B =
[[ -4.7  38.4  -7.0  -6.7   0.5  -4.5]
 [ -3.6   0.2  -0.5  -4.8 -14.3  -7.6]
 [  4.1 -43.8   4.9  -3.5   3.6  13.7]
 [  7.6  64.6   1.1   2.6  59.9  24.4]
 [ -3.8   5.8  -3.0   4.7  10.2  -4.8]
 [ -8.1  28.9  -4.3   0.4   8.8   8.7]
 [  1.2  79.1   8.1 -13.9 -33.6   3.6]
 [ 11.0  21.0  -1.8   1.0  31.3   6.4]
 [  4.0  35.2   4.5   4.3 -21.7   3.7]
 [ -7.1  -5.8   3.3  -7.6  -2.7 -11.7]
 [ -1.5  -9.0  -0.4  -5.3  22.6   5.2]]
Rows and columns are counted from 0.
(0, 0)	-4.7
(10, 3)	-5.3
(1, 5)	-7.6
(7, 2)	-1.8
(9, 4)	-2.7
(7, 5)	6.4
(2, 1)	-43.8
(8, 5)	3.7
(7, 4)	31.3
(10, 2)	-0.4
(6, 1)	79.1
(3, 4)	59.9
(8, 3)	4.3
(6, 4)	-33.6
(1, 4)	-14.3
(0, 5)	-4.5
(5, 1)	28.9
(10, 5)	5.2
(3, 3)	2.6
(9, 1)	-5.8
(8, 4)	-21.7
(9, 0)	-7.1
(9, 2)	3.3
(0, 2)	-7.0
(4, 3)	4.7
(6, 3)	-13.9
(4, 5)	-4.8
(6, 2)	8.1
(10, 0)	-1.5
(3, 0)	7.6
(7, 3)	1.0
(9, 5)	-11.7

grid =
array([[-39.4, -57.4, -16.6,  45.7,  74.7,   1.2,   9.3],
       [ 16.6, -70.2,  70.6, -53.4,  28.5, -28.1,  65.2],
       [ 48.2,  28.6, -50.6,  24.6, -67.7, -71.4, -43.1],
       [ -5.4,  72.2, -10.9, -38.9, -67.6, -31.2,  62.7],
       [ 35.3,  44.6,  69.6,  36.5, -27.4,  41.5, -50.3],
       [-19.5,  45.3, -30.4,  61.8, -13.7,  66.7,  52.8],
       [ 65.8, -19.6,  65.6, -49.2, -66.1, -37.9, -27.3],
       [ 72.7,   5.9, -51.5, -75.5,  45.1, -25.7, -15.5],
       [ 11.9, -77.8,  63.0, -42.0,  41.4,  -7.0,  26.5],
       [-61.0,  26.0,  38.3, -50.9, -24.7,  54.8,  49.2],
       [-51.1,  53.9,  68.9,  73.3,  -9.3,  37.7, -27.4],
       [-33.5, -42.8, -66.4,  65.9, -66.3,  26.1,  51.0],
       [-52.2,  58.8, -56.6,   3.1,  12.3,  52.8, -54.6],
       [  5.7,  51.5,  20.0, -51.7,  79.0,   7.0,  54.7]])
grid[0][0]: -39.4
grid[3][3]: -38.9
grid[4][2]: 69.6
grid[9]: [-61.0, 26.0, 38.3, -50.9, -24.7, 54.8, 49.2]
grid[10][1]: 53.9
grid[13][6]: 54.7
grid[6][0]: 65.8
grid[:, 4]: [74.7, 28.5, -67.7, -67.6, -27.4, -13.7, -66.1, 45.1, 41.4, -24.7, -9.3, -66.3, 12.3, 79.0]
grid[8]: [11.9, -77.8, 63.0, -42.0, 41.4, -7.0, 26.5]
grid[13][5]: 7.0
grid[7][3]: -75.5
grid[0][6]: 9.3
grid[5]: [-19.5, 45.3, -30.4, 61.8, -13.7, 66.7, 52.8]
grid[:, 5]: [1.2, -28.1, -71.4, -31.2, 41.5, 66.7, -37.9, -25.7, -7.0, 54.8, 37.7, 26.1, 52.8, 7.0]
grid[3][5]: -31.2
grid[:, 3]: [45.7, -53.4, 24.6, -38.9, 36.5, 61.8, -49.2, -75.5, -42.0, -50.9, 73.3, 65.9, 3.1, -51.7]
grid[1][0]: 16.6
grid[12][4]: 12.3
grid[8][5]: -7.0
grid[7][2]: -51.5
grid[9][2]: 38.3
grid[5][6]: 52.8
grid[12][6]: -54.6
grid[6][3]: -49.2
grid[1]: [16.6, -70.2, 70.6, -53.4, 28.5, -28.1, 65.2]
grid[9][3]: -50.9
grid[:, 0]: [-39.4, 16.6, 48.2, -5.4, 35.3, -19.5, 65.8, 72.7, 11.9, -61.0, -51.1, -33.5, -52.2, 5.7]
grid[2][6]: -43.1
grid[8][1]: -77.8
grid[2][3]: 24.6
grid[10]: [-51.1, 53.9, 68.9, 73.3, -9.3, 37.7, -27.4]
grid[13][2]: 20.0
grid[13][3]: -51.7
grid[11][1]: -42.8
grid[12][3]: 3.1
